A small network was shown many inputs. Here are its activations along a few directions, one row for each input.
In each table, some parts of the input vary, and every possible input appears once, in random order.
Descriptions start from the smaller parts, as in this example, which fits no table here: one of 5 places around a ring, together with either a single point or (one of 2 separate values, together with one of 4 places along a line) or one of 9 places along a line.
Shared parts are said once, and a part with two or three values counts as separate values.

Other details of the inputs vary at random and push rows far along two fixed directions, the same in every table; ignore that.

Rows:
row 1: [  9  -4   3 -24 -21 -18  20  19 -19  11  13   1]
row 2: [ 13 -19 -10  19 -26 -19   7  -1 -23  10   7   1]
row 3: [ 28  27 -24 -81  94   3 -50 -59 -16 -69  -8  28]
row 4: [ 15 -23  -2   6 -20 -16  32  10  -9   8  21  12]
row 5: [  2   0 -12  -6 -17 -29  31  24  -2   1   7   0]
row 6: [  37   17  -26  -94   92   43  -53 -102  -42  -58    9   20]
row 7: [-26  -7 -23  19 -55 -23   3 -33 -33 -32  40  31]
row 8: [  9 -12   5   5 -15 -45   9  23  -9   9  11  11]
row 9: [-20  23  50   9  35  34 -42  37  58  24 -45 -29]
row 10: [  9 -12   2 -16 -18  -3  28  10 -24   6  21   1]
row 11: [ -3  -5 -20  10 -16 -19  36   2 -20   1  14  -9]
row 12: [-21  20  21  43  22  46 -29  20  58  17 -56 -41]
row 13: [-19  15  39  29  18  59 -41  17  44  31 -50 -40]
row 14: [ -2 -10  -7  11 -25 -18  47  27  -5   6  10  -4]
row 15: [ 14 -17 -10  11 -17 -16  21 -12 -18   7  20   4]
row 16: [ -3  18  37  25  30  38 -31  22  79  29 -45 -17]
row 17: [-41 -10 -24  35 -62 -17  12  -3 -20  -4  31  33]
Description of these inputs: either one of 2 separate values or (one of 3 separate values, together with one of 5 places along a line).
Change only the choice among 3 separate values in row 4. List by row number the other rows that result.
> row 10, row 14

Rows:
row 18: [  1  11  18  -5  28  29 -12  20  31  12 -27 -20]
row 19: [-29  24  18  15  19   1 -38  15  48  -4 -18  12]
row 20: [ 41  22 -19 -98 108  38 -52 -74 -25 -63  -1  26]
row 21: [  8 -31  -3  22 -47 -47  49  45 -27  35  15 -12]
row 22: [  4  13  31   7  24  22  -5  11  42  15 -27 -21]
row 23: [-31  21   2  30  20  40 -22 -22  39  -9 -28 -11]
row 24: [  7   8  28   9  39  27 -18   9  41  15 -32 -24]
row 25: [ 30  -6 -60 -82  13 -72  -7 -57 -75 -79  54  73]
row 26: [  3  16  20   1  23  28 -11  20  29  18 -31 -21]
row 27: [-20 -28 -17  57 -91 -36  58  29 -19  18  29   7]
row 28: [ 26 -23 -57 -42 -19 -31  12 -68 -84 -45  66  54]
row 29: [ -1  12  26  -5  33  27 -14   9  44  13 -24 -22]
row 30: [-24  12  21  23  -1  48 -37 -10  16   7 -22 -26]
row 31: [-23 -25  -1  48 -85 -24  40  22 -35  32  30   0]
row 32: [  7 -27  -6  20 -62 -49  55  50 -27  37  17 -14]
Describe the family of inputs behind these rows.
> either one of 2 separate values or one of 5 places along a line or one of 8 places around a ring
Which of the alternatives is row 25?
> one of 2 separate values

Rows:
row 33: [  2 -26  -8   0 -54 -52  39  35 -56  22  28  -2]
row 34: [ 29  14 -33 -75  68  12 -20 -57 -41 -47   6  14]
row 35: [ 48  -9 -22 -52  36  10  -2 -50 -32 -20  16  18]
row 36: [-13  -7  19  19 -29   9  36  43  20  40 -11 -29]
row 37: [-14   9  33  30   5  10 -10  31  46  14 -33 -30]
row 38: [-14  15  26  22  -4   7 -17  39  34  19 -32 -17]
row 39: [  6  37  -1 -35  76  44 -44 -29  36 -34 -39  -6]
row 40: [-20   6  26  18   1   1 -22  36  43  18 -19   2]
row 41: [-39   9  11  44 -26  33 -35   2  27  10 -11  -3]
row 42: [-29 -28 -18  41 -94 -51  46   1 -46   9  47  10]
row 43: [  5  27  16 -28  72  28 -52 -35  38 -28 -17  14]
row 44: [  3 -16   9  38 -21  -9  28  36  10  36  -9 -27]
row 45: [ -2 -12 -25  -9 -42 -59  54  26 -33  -5  42  23]
row 46: [ 29 -11 -29 -12  -3 -32  19  -9 -26 -16  14  11]
row 47: [-30   7  14  69 -12  46 -18  -6  48  18 -29  -6]
row 48: [ -7  -2  38  16 -10  27  -8  39  28  39 -22 -23]
row 49: [ 17 -13   6 -17 -14 -11  22   0 -28   8  22  -5]
row 50: [  5  -4 -60 -45  -1 -10   2 -74 -73 -68  48  46]
row 51: [ 13  16   3  -9  59  25 -36 -25  49 -13 -22  14]
row 52: [ 13 -12  -7 -15  -6 -28  18  -3 -43  -1  20  -3]
Changing only one part turns row 35 into row 36. The same change can be made to row 44. Which row results?
> row 34
Describe the family of inputs behind these rows.
> one of 4 separate values, together with either a single point or one of 4 places along a line
Change only the choice among 4 separate values in row 42. List by row number the other rows that result.
> row 41, row 47, row 50
